These are the activations of a small neural network, seen along a few directions. Each row is one input.
In each table, some parts of the input vary, and every possible input appears once, in random order.
A made-up example of a description, with smaller parts first: values(2) and (point or line(11) or (ring(5) and line(6))).
Shared parts are said once, and a part with two or three values counts as separate values.

Rows:
x1: [-0.82  0.16  0.85 -2.79  2.11 -2.77  1.42 -0.75  2.42 -0.87 -1.22  2.17]
x2: [-5.83 -4.65 -5.88  2.16  1.28  3.37 -0.53  3.02 -5.95  4.75  5.50  1.64]
x3: [-5.57 -2.96 -3.94  3.25 -1.18  4.09 -1.79  3.25 -5.55  4.85  6.60  2.54]
x4: [-0.78  0.26  0.73 -2.56  1.71 -1.93  1.46 -0.60  2.84 -1.57 -2.23  1.53]
x5: [ 1.93  0.76  0.09 -0.70  0.24 -2.23  1.05 -1.25  2.01 -2.41 -2.72 -1.38]
x6: [-0.92  0.29  0.62 -3.17  1.20 -1.62  1.22 -0.66  2.77 -2.08 -1.29  1.60]
x7: [ 0.37  2.29  1.52 -2.04 -1.32 -1.96 -0.64 -0.98  1.09 -0.24  0.42  1.61]
x8: [-3.45 -5.19 -4.33  6.31  0.91  5.86  3.70  2.22 -3.28 -0.26  1.13  0.11]
x9: [ 0.82  1.82 -0.40 -2.36  1.43 -2.40  0.69 -0.96  1.11 -0.61 -0.75  0.26]
x10: [-1.87 -3.68 -2.74  7.00 -1.46  5.77  0.72  2.40 -4.31  1.09  2.19 -1.04]
x11: [ 1.50  0.01  0.19 -1.71  0.96 -1.47  0.97 -0.88  1.02 -1.10 -2.59 -0.61]
x12: [ 3.23  2.64  2.55 -0.31 -1.37 -0.65 -1.58 -1.59  1.62 -0.72 -1.63 -2.36]
x13: [ 1.82  2.74  1.94 -1.92 -0.88 -1.58 -2.82 -1.82  0.86  0.90  0.76 -0.39]
x14: [ 2.88  2.31  2.52 -1.07 -0.67 -0.23 -1.94 -1.22  0.59  0.27 -0.94 -1.48]
x15: [ 0.52  0.10  0.35 -1.50  0.68 -1.86  1.57 -0.10  3.48 -2.37 -3.06  1.11]
x16: [ 2.56  2.15  2.63 -0.13 -1.32 -1.97 -0.09 -0.35  1.98 -1.49 -1.71 -0.56]
x17: [ 0.98  1.38  2.54 -2.26 -0.86 -1.76 -1.16 -0.62  0.99 -0.57 -0.21  0.80]
x18: [ 0.04 -0.34  0.18 -2.85  0.69 -2.01  0.57 -1.31  0.70 -0.72 -1.02 -0.26]
x19: [ 1.95  2.68  1.91 -0.66 -1.26 -1.70 -0.29 -0.36  1.67 -0.63 -0.76  0.81]
x20: [ 1.71  0.24  0.22 -1.30  0.21 -1.78  1.50 -0.59  1.79 -1.75 -2.74 -1.73]
x21: [-3.70 -2.88 -3.12  3.28 -0.43  4.70 -3.43  2.58 -6.39  5.95  7.30  0.57]
x22: [ 2.11  2.45  2.46 -2.25 -1.08 -0.95 -2.17 -1.58  1.06  0.04  0.68 -1.32]
x23: [-6.84 -5.67 -4.88  2.02  1.82  3.45  0.30  3.58 -4.72  3.76  4.83  3.35]
x24: [-2.45 -4.76 -5.11  6.66  0.24  5.76  2.45  1.88 -4.80  0.41  1.48 -2.04]
x25: [-0.48 -2.47 -2.57  7.57 -0.90  6.72 -0.51  1.54 -5.09  1.99  2.92 -2.82]
x26: [ 1.75  2.51  2.56 -1.50 -1.03 -0.70 -2.48 -1.55  0.84  0.32 -0.14 -1.72]
x27: [ 0.95  0.08  1.03 -1.81  1.60 -1.79  2.15 -0.28  2.77 -1.94 -2.37  1.02]
x28: [ 0.80  0.23  0.49 -1.88  1.19 -2.39  0.76 -0.99  0.97 -0.41 -1.92 -0.48]
x29: [ 0.59  1.27  2.63 -1.95 -0.84 -1.58 -0.84 -0.44  0.89 -0.26 -0.90  0.32]
x30: [ 0.98  1.34  0.54 -1.02  1.01 -1.62  2.43  0.13  2.90 -2.72 -2.90  0.40]
x31: [ 2.30  2.86  1.78  0.09 -1.21 -2.10 -0.31 -0.37  2.15 -0.88 -1.59  0.63]
x32: [ 2.93  2.03  2.65 -0.58 -1.46 -0.67 -2.35 -1.35  1.55 -0.74 -1.13 -2.30]
Question: What is each input in this table made of?
Answer: line(4) and (values(2) or line(6))
Question: Changing only the line(4) part turns x17 into x22. The same change can be made to x29. Which row results?
Answer: x26
Question: Change only the line(4) part in x25. List by row number the other rows that result.
Answer: x8, x10, x24
Question: Which other rows agree with x9 in the line(4) part? List them by row number.
Answer: x2, x5, x11, x18, x20, x24, x28
Question: Change only the values(2) part in x3. List by row number the other rows that result.
Answer: x10

Rows:
x33: [-2.29 -1.37  0.26 -0.68 -0.86 -0.62 -0.71  1.15 -0.30  1.50  1.16  3.52]
x34: [-2.84 -1.54 -0.99 -0.51  2.46  0.49  2.70  0.76  0.81 -0.86 -0.25  2.50]
x35: [-2.59 -2.93 -0.72 -1.91  2.16  0.33  1.72  0.74  0.53 -1.04 -0.77  0.65]
x36: [ 5.74  7.29  7.35 -6.04  0.51 -6.22  0.32 -3.86  8.21 -4.78 -6.30 -0.65]
x37: [-0.32 -0.38  0.07  2.46 -1.16  3.96 -2.27  0.57 -2.69  1.32  2.40 -2.56]
x38: [ 1.01  0.21 -2.15  2.48 -1.18  1.14 -1.98 -0.06 -3.67  2.53  3.09 -2.54]
x39: [-0.77 -1.90 -1.10  3.02 -0.17  3.95  0.11  0.69 -1.80 -0.38  0.61 -2.50]
x40: [-0.74 -1.88 -4.08  0.92  1.50 -0.03  2.13  0.14 -1.33 -0.42 -0.67 -1.19]
x41: [-1.76 -2.00 -2.12  2.69 -0.51  0.97  2.40  1.77 -0.60 -1.04 -1.76  1.76]
x42: [-0.11 -0.04 -0.16  4.24 -3.07  2.13 -1.70  1.60 -2.44  1.83  2.18  0.24]
x43: [ 0.44 -0.89 -3.83  3.05 -0.25  1.10  0.33 -0.15 -3.18  0.65  0.86 -2.48]
x44: [-0.34  0.74 -0.01  3.88 -0.69  3.54 -1.15  0.82 -2.48  1.79  2.86 -0.95]
x45: [-0.36 -0.92  1.34 -0.35 -0.59  2.56 -2.70  0.36 -1.75  2.60  3.02 -0.95]
x46: [-0.44 -1.36 -1.93  4.97 -2.08  2.13  0.82  1.62 -1.83 -0.04  0.19  0.44]
x47: [-0.83  1.05  0.77  0.59 -0.51  2.02 -1.66  0.44 -1.76  2.32  3.41  0.68]
x48: [-0.55 -0.55 -1.55  4.37  0.16  3.60  1.45  0.98 -1.57 -0.20  1.36 -0.71]
x49: [-1.67 -1.95  0.30 -2.50  1.13  0.58 -0.90  0.58 -0.49  1.41  1.48  0.86]
x50: [-0.86  0.16  0.92  1.34 -2.33  0.59 -2.50  1.45 -1.65  2.61  2.75  1.71]
x51: [ 6.27  6.59  7.00 -5.58 -1.83 -8.19 -0.31 -2.93  8.07 -4.71 -7.01  0.46]
x52: [-2.68 -2.29 -1.23  0.13  0.53 -1.46  2.09  1.98  0.67 -0.47 -1.27  3.63]
x53: [-1.55 -2.40 -3.15 -2.04  1.96 -1.79  2.12 -0.28 -0.21  0.00 -0.18  0.72]
x54: [-1.23 -2.93 -2.25  0.97  1.70  2.88  2.01  0.80 -0.47 -1.61 -1.38 -0.47]
x55: [ 7.53  6.71  5.14 -7.36  0.04 -8.69 -0.42 -4.98  7.02 -4.02 -6.12 -2.29]
x56: [ 0.26  0.02 -1.04  0.04 -0.81  0.39 -2.54 -0.67 -2.97  3.87  3.06 -0.79]
x57: [ 6.41  5.55  7.66 -7.04 -0.06 -6.09 -0.74 -4.47  8.09 -5.21 -6.49 -2.51]
x58: [-2.29 -0.60 -0.17 -1.18  0.96  0.29 -0.25  0.34 -0.50  1.18  2.31  2.14]
x59: [-1.31 -1.22 -2.29 -2.19  0.91 -1.66 -1.27 -0.72 -1.56  2.30  2.16  0.71]
x60: [-2.14 -1.18 -2.03  2.24  2.06  2.11  2.90  1.33 -0.16 -1.13 -0.72  0.56]
Question: What is each input in this table made of?
Answer: line(4) and (point or ring(6))
Question: Changing only the line(4) part turns x56 into x47. The same change can be made to x38. Which row results?
Answer: x44
Question: A walk changes only the line(4) part. It starts at x40 and steps to x54. List the rest of the walk in order.
Answer: x60, x41
Question: Change only the ring(6) part in x33. List by row number the other rows that result.
Answer: x41, x42, x46, x50, x52
Question: Which other rows agree with x35 in the line(4) part? List them by row number.
Answer: x37, x39, x45, x49, x54, x57

Rows:
x61: [ 1.06 -1.19 -0.48 -4.80  2.22 -4.20  1.59 -1.38  1.50 -3.58 -3.88 -2.03]
x62: [-3.02 -3.60 -5.05  1.20  2.78  2.19  1.11  0.13 -3.55  1.37  2.43 -0.75]
x63: [ 0.70  0.05 -0.20  6.24 -2.72  5.04 -1.75 -0.37 -2.80  0.91  1.83 -2.58]
x64: [-0.26  1.53  1.40  5.24 -4.17  2.49 -3.81  1.71 -2.75  4.16  4.04  0.23]
x65: [ 3.53  5.45  5.58 -0.70 -3.91 -2.97 -2.82 -0.43  2.97 -1.06 -1.12 -0.12]
x66: [ 3.09  1.33 -0.73 -0.99  1.15 -1.59  0.48 -1.46  3.59 -4.64 -4.63 -3.21]
x67: [ 0.85  1.07  1.17 -6.38  2.74 -5.57  1.25 -0.17  2.60 -0.18 -0.46  1.90]
x68: [ 1.89  3.76  4.29 -4.87 -1.30 -4.01 -1.33 -2.96  2.36  1.99 -1.26  2.04]
x69: [-3.38 -2.94 -2.61 -1.19  1.40  1.03 -0.42  0.98 -3.40  3.89  4.66  1.71]
x70: [ 0.36 -1.89 -4.26  4.64  0.62  3.51  0.66  0.66 -3.95  0.33  0.92 -2.55]
x71: [-7.64 -6.97 -3.70  0.91  3.46  1.55  8.48  4.09  2.70 -6.48 -4.62  7.12]
x72: [ 5.12  4.16  3.77  0.19 -0.98  0.29 -0.39 -1.72  3.53 -3.55 -2.76 -2.83]
x73: [-2.30 -0.76  0.82  0.52 -1.29  2.23 -3.06  0.91 -2.80  6.85  4.84  1.07]
Question: What is each input in this table made of?
Answer: point or (values(2) and ring(6))
Question: Change only the ring(6) part in x70. List by row number the other rows that result.
Answer: x62, x63, x64, x69, x73
Question: Change only the values(2) part in x64. List by row number the other rows that result.
Answer: x65
